Each row below holds a small network's activations on one input, seen along a few directions.
In each table, some parts of the input vary, and every possible input appears once, in random order.
Descriptions start from the smaller parts, as in this example, which fits no table here: one of 3 separate values, together with either a single point or one of 11 places around a ring or (one of 4 places along a line, together with one of 5 places around a ring).
Shared parts are said once, and a part with two or three values counts as separate values.
(in the rows, 128 means zero)

A family of inputs:
x1: [128 137 157 165  79 119 125 124 212 125 143 167 126]
x2: [101 177 171 174 180 113 188 134  80 107 211  97 134]
x3: [ 98 142 116  81  84 113 158 111  99 134  54 142 139]
x4: [107 121 137  82 102  92 134 126  80  95  50 176 136]
x5: [150  97  94  45 189 188 101 110  98 160  95  97 169]
x6: [108 170 146 182 162 123 172 168  99 111 226 100  92]
x7: [114 156 186 175 185  99 160 140  56  62 216 126 128]
x8: [153  88  65  92 170 194  42 135 143 155 101  94 137]
x9: [ 97 128  84 128  66 117  97 130 144 133  63 142 106]
x10: [156 125 155 187  72 108 138 109 199 156 133 158 125]
x11: [105 165 133 225 160 122 137 161 121 112 216 107 104]
x12: [143 133 200 118 102  97 157 112 146  81 138 194 155]
x13: [158  67 111  43 196 167  78 113  83 108  95 123 165]
x14: [151  88  80  43 182 182  78 144 130 160 109  79 128]
x15: [133 151 183 120  87 120 183  98 165 119 141 163 159]
x16: [ 98 127  97  79  68 113 135 136 128 130  75 125  97]
x17: [135 146 164 125  77 123 164 136 185 131 151 169 115]
x18: [127 150 132 242 163  97 150 146 118 142 200  94 107]
x19: [178  75  63 108 165 178  53 114 135 177  93  78 134]
x20: [120 118  85 145  71  93 110 112 139 163  50 128 103]
Q: Changing only one part turns x7 into x13. The same change can be made to x6. Which row results?
A: x14
Q: What is each input in this table made of?
A: one of 4 places along a line, together with one of 5 places along a line
Q: Change only the place on the line of 5 in x10. List by row number the other rows that result.
A: x1, x12, x15, x17
Q: A walk changes only the place on the line of 4. It starts at x2 and steps to x15. List the rest of the walk in order.
A: x3, x5

A family of inputs:
x21: [124 127 126 146  94 109 124 106 139 138  75 162 139]
x22: [134 113 128  82 149 122 136 113  78 127 100 113 144]
x23: [132 120 117 178 154 131 100 112 112 129 136 110 144]
x24: [157 111 128 153 144 149  95 135 158 130 173 116 124]
x25: [101 126 122  70 156 129 118 139  83 104  98 120 133]
x26: [111 141  97 129 168 143 117 163 140 147 149  98 101]
x27: [121 120 116 125  92  92 135 109 124 138  73 122 115]
x28: [134 134 120 137  76 147 135 120 166 158 108 151 139]
x29: [104 132 104 147 175 116 103 161 103 125 123 103 107]
x30: [143 125 130  94 131 177 134 110 128 137 132 134 163]
x31: [ 93 137 105 114 100  97 119 142 123 125  73 144 104]
x32: [144 122 120  79 134 164 151 130 100 158 129 120 134]
x33: [131 128 106 115  73 130 145 120 150 158 108 113 115]
x34: [107 130 112  61 137 168 131 143 110 126 130 115 126]
x35: [103 212 221 210 117  84 224 151 137  98 244 152 108]
x36: [159 106 146  96 151 127 108 125 110 100 111 172 150]
x37: [ 87 187 211 225 123  52 220 136 115  65 222 150 120]
x38: [148 112 135 125  69 138 114 125 182 127 121 153 124]
x39: [145 100 136 164 164 111  84 127 132 112 142 124 128]
x40: [141 131 114 161 147 160 113 118 148 150 160 103 139]
x41: [162 106 143  85 129 168 118 125 141 113 143 151 145]
x42: [137 103 141 135  90  99 104 108 155 107  87 165 122]
x43: [ 97 140  95 100  77 132 126 143 154 137 111 122 106]
x44: [140 125 134 105 152 136 125 114  97 124 100 154 170]
x45: [132 115 112 156 166 109 118 125 103 138 126  83 118]
x46: [140 126 108 138 159 137 131 129 140 159 151  77 112]
Q: Changing only one part turns x43 into x31. The same change can be made to x40. Which row results?
A: x23
Q: What is each input in this table made of?
A: one of 2 separate values, together with either a single point or (one of 3 separate values, together with one of 4 places along a line)
Q: Change only the choice among 2 separate values in x34. List by row number the other rows that result.
A: x25
Q: Change only the choice among 2 separate values in x29. List by row number the other rows that result.
A: x26

A family of inputs:
x47: [120 136 129 163 160 114 113 134  96 107 152 114 124]
x48: [119 141 135 148 104 133 134 118 179 137 139 124 124]
x49: [101 135 113 158 159 129 140 146 117 127 163  94 114]
x50: [114 147 141 124 155 131 152 136  78  98 161 122 130]
x51: [142  73  70  26 141 173  59 137 137 152  47 123 131]
x52: [121 126 133 160  99  90 135 129 130 117 106 150 114]
x53: [149  79  59  57 129 173  75 105 106 172  33 113 157]
x54: [141 131 131 150 139 138 133 137 143 151 175 105 117]
x55: [141 137 169 115 147 129 151 121 120 123 159 126 141]
x56: [145 126 137 154 108 128 121 114 157 111 130 150 133]
x57: [110 146 151 117  97  97 167 130 113 112 117 156 125]
x58: [101 148 128 150  89  97 147 134 146 142 121 122 101]
x59: [157 122 139 156 155 125 116 133 129 133 156 133 132]
x60: [129 145 158 113 111 134 150 119 142 110 135 159 149]
Q: What is each input in this table made of?
A: either one of 2 separate values or (one of 3 separate values, together with one of 4 places along a line)
Q: What sort of input is x56?
A: one of 3 separate values, together with one of 4 places along a line
